Each row below holds a small network's activations on one record, seen along a few directions.
After each row come some of the record's fields: TEDA, GOG, KOM, NODUF, VISI.
Not every record has every field; a missing one is written none.
The largest differences between rows may come from other fields.
In the rows, 500 means zero.
Random noise pushes rows far along 11 fixed directions. That doesn't count. These rows show it; they differ only by the noise:
[410 532 496 375 516 583 656 554 374 531 605 618 280 327 389 407 475 377
 337 424 625 667 519 525]
[393 405 639 698 388 658 378 497 556 634 574 391 500 495 435 475 443 187
 486 639 476 359 572 556]
[449 394 599 458 646 437 597 444 584 488 420 398 576 399 625 624 254 475
 596 491 371 262 488 427]
[636 464 583 453 557 384 378 683 648 451 603 523 199 481 171 530 482 257
 380 437 569 559 284 597]
[165 277 419 614 482 562 745 630 917 417 451 703 442 520 558 426 480 559
 711 404 448 447 422 532]
[837 657 538 660 425 423 312 534 385 450 481 491 358 554 536 534 666 613
 241 672 517 370 390 467]
[590 657 683 794 462 281 205 566 626 676 518 491 427 598 676 419 387 678
 219 467 592 426 657 569]
[579 368 461 702 358 312 367 457 746 509 419 566 639 698 675 585 682 596
 577 580 392 473 446 553]
[566 569 398 488 400 480 350 480 413 502 704 543 562 545 469 430 526 499
 595 385 664 537 553 502]
[553 460 656 566 585 437 306 470 642 660 585 418 640 471 548 488 432 351
 604 490 472 388 569 517]
[450 570 428 514 411 414 615 532 484 499 504 594 432 409 587 537 348 581
 532 445 647 487 479 500]
[573 575 332 492 560 516 407 516 416 264 651 518 639 662 350 367 496 757
 641 273 592 583 569 473]
[367 356 480 385 472 727 674 412 283 425 543 454 423 420 402 515 499 278
 401 564 413 484 525 456]

[315 548 669 733 436 576 556 615 710 762 411 651 475 509 546 293 690 490
 400 576 479 741 649 627] : TEDA: tuz / GOG: mobe / KOM: meba / NODUF: piru / VISI: none
[442 454 694 570 791 615 583 607 719 485 408 470 503 384 461 424 391 534
 543 514 335 308 506 460] : TEDA: nad / GOG: mobe / KOM: meba / NODUF: sobub / VISI: pog
[576 573 637 545 493 419 363 440 471 618 458 420 562 563 557 486 545 525
 402 536 403 487 596 486] : TEDA: tuz / GOG: mobe / KOM: meba / NODUF: sobub / VISI: pog
[447 753 613 825 483 582 606 569 419 602 354 412 682 397 602 479 245 698
 558 588 588 477 625 541] : TEDA: telit / GOG: mobe / KOM: meba / NODUF: piru / VISI: none
[231 399 609 431 561 710 527 438 566 736 520 476 362 360 579 383 540 207
 412 570 469 429 580 459] : TEDA: tuz / GOG: vusoz / KOM: dabe / NODUF: sobub / VISI: fol
[559 498 557 540 546 572 601 459 494 604 417 556 613 388 690 479 667 529
 535 666 389 439 542 459] : TEDA: nad / GOG: vusoz / KOM: dabe / NODUF: sobub / VISI: pog
[500 554 446 582 435 467 535 544 403 410 465 505 470 568 375 487 446 619
 395 456 559 696 550 561] : TEDA: nad / GOG: mobe / KOM: meba / NODUF: lin / VISI: none
[557 553 414 279 577 484 598 403 241 441 498 429 616 398 429 594 459 492
 625 429 510 581 479 437] : TEDA: nad / GOG: mobe / KOM: dabe / NODUF: sobub / VISI: nufov
[296 469 615 619 632 365 248 427 601 564 523 315 822 784 494 385 199 706
 557 166 432 557 906 588] : TEDA: nad / GOG: vusoz / KOM: meba / NODUF: sobub / VISI: nufov
[510 472 513 459 479 603 505 549 537 591 581 687 337 451 532 321 864 452
 311 553 478 618 521 494] : TEDA: nad / GOG: mobe / KOM: dabe / NODUF: sobub / VISI: pog
[306 541 616 692 475 678 546 655 703 628 546 586 369 421 589 286 503 488
 498 526 529 330 534 463] : TEDA: nad / GOG: vusoz / KOM: meba / NODUF: sobub / VISI: pog
[382 541 442 429 490 513 481 601 570 414 594 590 478 664 186 289 616 548
 594 265 547 787 556 564] : TEDA: tuz / GOG: mobe / KOM: meba / NODUF: sobub / VISI: nufov
[270 448 433 376 449 581 673 504 368 481 609 566 408 443 429 455 348 446
 417 337 595 662 610 546] : TEDA: nad / GOG: mobe / KOM: meba / NODUF: sobub / VISI: pog
[566 391 640 585 562 396 518 589 709 590 403 468 556 457 436 623 519 352
 537 569 392 609 362 632] : TEDA: telit / GOG: mobe / KOM: meba / NODUF: piru / VISI: none
[565 486 327 491 570 565 537 546 493 309 636 554 584 456 476 487 435 623
 698 412 600 420 424 450] : TEDA: nad / GOG: mobe / KOM: meba / NODUF: lin / VISI: none
[428 347 512 579 529 584 569 372 456 443 421 402 733 561 620 529 446 577
 475 608 313 455 658 490] : TEDA: telit / GOG: vusoz / KOM: meba / NODUF: sobub / VISI: pog
[591 633 578 883 280 336 268 569 582 645 386 456 480 665 560 549 491 567
 319 664 615 572 529 663] : TEDA: nad / GOG: vusoz / KOM: dabe / NODUF: piru / VISI: none
[302 634 584 792 499 866 676 638 369 405 427 422 475 478 389 310 380 671
 416 564 456 384 637 468] : TEDA: nad / GOG: mobe / KOM: meba / NODUF: sobub / VISI: pog
[467 322 638 447 633 546 594 533 588 402 326 424 330 587 354 564 626 398
 278 571 190 508 370 498] : TEDA: tuz / GOG: mobe / KOM: meba / NODUF: piru / VISI: none
[644 461 619 706 369 429  89 509 672 691 539 414 351 622 444 566 646 192
 309 689 522 410 383 619] : TEDA: telit / GOG: vusoz / KOM: meba / NODUF: sobub / VISI: pog
[603 663 491 507 444 470 508 564 508 488 481 564 400 440 556 474 488 589
 561 588 586 309 450 422] : TEDA: tuz / GOG: vusoz / KOM: dabe / NODUF: sobub / VISI: pog
[574 365 587 494 590 513 407 426 410 427 509 327 606 605 356 555 500 399
 413 492 315 550 550 520] : TEDA: nad / GOG: mobe / KOM: meba / NODUF: lin / VISI: none
[511 434 153 611 329 457 532 550 571  77 430 476 498 741 358 706 401 695
 798 437 552 322 187 481] : TEDA: telit / GOG: mobe / KOM: meba / NODUF: lin / VISI: none
[699 661 551 671 244 363 416 612 405 640 509 413 672 423 232 693 371 241
 724 625 702 744 394 704] : TEDA: nad / GOG: mobe / KOM: meba / NODUF: piru / VISI: none
[403 533 533 513 413 627 421 650 566 512 607 519 251 557 222 374 586 316
 473 447 551 494 429 531] : TEDA: tuz / GOG: mobe / KOM: meba / NODUF: sobub / VISI: pog
[441 417 240 154 533 543 506 620 677 199 756 623 305 557 183 442 481 373
 883 225 688 402 243 427] : TEDA: tuz / GOG: mobe / KOM: dabe / NODUF: piru / VISI: none
[356 497 590 600 372 560 402 565 529 476 504 484 271 660 385 402 466 462
 242 502 490 457 582 519] : TEDA: tuz / GOG: mobe / KOM: meba / NODUF: piru / VISI: none
[611 551 702 418 723 507 397 627 591 429 596 461 370 488 300 370 422 462
 380 437 465 419 520 473] : TEDA: tuz / GOG: mobe / KOM: meba / NODUF: piru / VISI: none
[440 484 706 676 561 581 491 482 482 676 409 348 642 445 548 520 425 409
 425 600 373 501 621 553] : TEDA: nad / GOG: mobe / KOM: meba / NODUF: piru / VISI: none
[379 354 507 400 556 465 548 486 495 313 426 399 460 644 291 531 350 497
 362 450 398 625 584 537] : TEDA: tuz / GOG: mobe / KOM: dabe / NODUF: piru / VISI: none
[528 577 497 378 332 458 517 485 406 817 583 568 362 194 573 644 501 122
 565 590 740 536 375 557] : TEDA: nad / GOG: mobe / KOM: dabe / NODUF: sobub / VISI: fol
[562 465 554 334 529 580 695 423 340 580 471 499 628 310 615 548 670 420
 592 584 330 494 477 391] : TEDA: nad / GOG: mobe / KOM: meba / NODUF: sobub / VISI: fol
[349 351 469 377 483 702 538 496 478 434 687 490 394 476 475 435 445 306
 549 421 502 284 501 418] : TEDA: nad / GOG: vusoz / KOM: meba / NODUF: lin / VISI: none
[533 346 715 661 509 343 318 588 880 592 487 512 272 506 658 571 348 339
 290 651 464 168 453 539] : TEDA: nad / GOG: vusoz / KOM: dabe / NODUF: lin / VISI: none
[444 261 498 330 765 529 567 433 587 343 464 448 553 564 320 503 536 437
 497 418 292 629 492 515] : TEDA: tuz / GOG: mobe / KOM: meba / NODUF: lin / VISI: none
[399 463 522 517 475 474 457 678 476 332 578 386 149 577 254 545 191 477
 202 308 551 426 425 554] : TEDA: telit / GOG: mobe / KOM: meba / NODUF: sobub / VISI: fol
[522 714 699 563 527 376 550 587 523 615 375 490 316 364 639 488 215 610
 316 603 572 288 609 462] : TEDA: tuz / GOG: vusoz / KOM: dabe / NODUF: sobub / VISI: pog
[688 602 364 638 320 455 269 491 348 460 588 481 523 658 579 550 629 679
 446 482 595 421 444 497] : TEDA: nad / GOG: mobe / KOM: meba / NODUF: sobub / VISI: pog
[600 707 623 600 491 423 495 651 600 599 433 550 404 428 516 467 508 559
 514 556 571 447 416 502] : TEDA: tuz / GOG: mobe / KOM: meba / NODUF: piru / VISI: none

Here are new rows. What are their fields?
[492 490 400 496 333 305 711 519 383 422 372 605 420 523 434 642 457 592
 344 471 549 871 458 625] : TEDA: nad / GOG: mobe / KOM: meba / NODUF: lin / VISI: none
[544 664 471 585 603 633 798 518 324 395 295 437 772 338 443 544 415 716
 769 598 441 546 477 448] : TEDA: nad / GOG: mobe / KOM: meba / NODUF: sobub / VISI: pog
[363 289 542 345 592 911 677 577 504 405 678 467 527 381 292 399 632 165
 761 482 325 325 392 397] : TEDA: nad / GOG: mobe / KOM: meba / NODUF: piru / VISI: none
[680 357 661 392 553 167 202 526 611 601 666 495 459 635 332 526 504 292
 261 341 468 779 589 670] : TEDA: nad / GOG: vusoz / KOM: meba / NODUF: lin / VISI: none
[413 362 389 362 534 240 497 507 588 377 515 516 452 658 430 620 318 565
 427 220 524 725 491 609] : TEDA: telit / GOG: mobe / KOM: dabe / NODUF: piru / VISI: none
[719 630 489 446 439 633 261 470 239 474 678 453 351 528 358 416 639 389
 288 618 616 423 510 457] : TEDA: tuz / GOG: vusoz / KOM: meba / NODUF: sobub / VISI: pog
[651 594 310 621 357 494 385 461 353 356 430 461 391 618 355 605 601 520
 409 631 629 578 336 553] : TEDA: telit / GOG: mobe / KOM: dabe / NODUF: lin / VISI: none
[761 616 361 647 421 552 412 555 354 355 551 486 565 488 383 565 565 580
 548 643 620 493 357 515] : TEDA: nad / GOG: mobe / KOM: meba / NODUF: sobub / VISI: pog
[273 560 581 632 482 586 624 663 610 488 430 515 376 417 255 411 169 442
 520 535 642 536 615 600] : TEDA: nad / GOG: vusoz / KOM: dabe / NODUF: sobub / VISI: pog
[601 601 641 567 638 685 406 585 482 522 655 472 481 418 561 311 559 539
 494 479 471 211 535 366] : TEDA: nad / GOG: mobe / KOM: meba / NODUF: lin / VISI: none
[390 541 450 483 640 699 719 574 531 442 474 663 471 386 545 324 585 672
 539 491 527 520 555 445] : TEDA: nad / GOG: mobe / KOM: dabe / NODUF: piru / VISI: none
[286 314 483 703 315 731 480 497 589 437 531 454 516 680 490 434 595 429
 501 567 342 344 545 504] : TEDA: telit / GOG: mobe / KOM: meba / NODUF: sobub / VISI: pog
[620 454 403 400 756 389 596 484 533 269 369 532 716 651 418 515 664 827
 578 321 324 804 436 517] : TEDA: telit / GOG: mobe / KOM: meba / NODUF: piru / VISI: none
[545 578 262 482 435 539 749 478 299 252 420 656 454 515 532 475 604 805
 393 535 579 712 483 478] : TEDA: telit / GOG: mobe / KOM: dabe / NODUF: lin / VISI: none
[343 582 602 802 506 447 486 670 748 390 348 375 543 642 334 491  42 651
 603 489 569 397 581 607] : TEDA: tuz / GOG: vusoz / KOM: meba / NODUF: piru / VISI: none
[410 442 387 448 308 332 549 472 512 659 458 588 301 430 636 679 523 387
 355 473 630 655 355 607] : TEDA: telit / GOG: mobe / KOM: meba / NODUF: sobub / VISI: fol
[588 533 403 379 589 425 500 383 217 210 511 420 458 649 542 503 363 821
 197 367 474 509 635 411] : TEDA: telit / GOG: mobe / KOM: dabe / NODUF: lin / VISI: none
[510 411 618 651 365 302 579 568 687 652 336 569 382 443 608 670 510 385
 372 640 441 574 373 617] : TEDA: nad / GOG: mobe / KOM: meba / NODUF: lin / VISI: none
[385 436 600 553 544 738 813 513 425 463 353 359 590 281 577 612 339 413
 666 687 308 202 439 377] : TEDA: nad / GOG: mobe / KOM: dabe / NODUF: sobub / VISI: fol
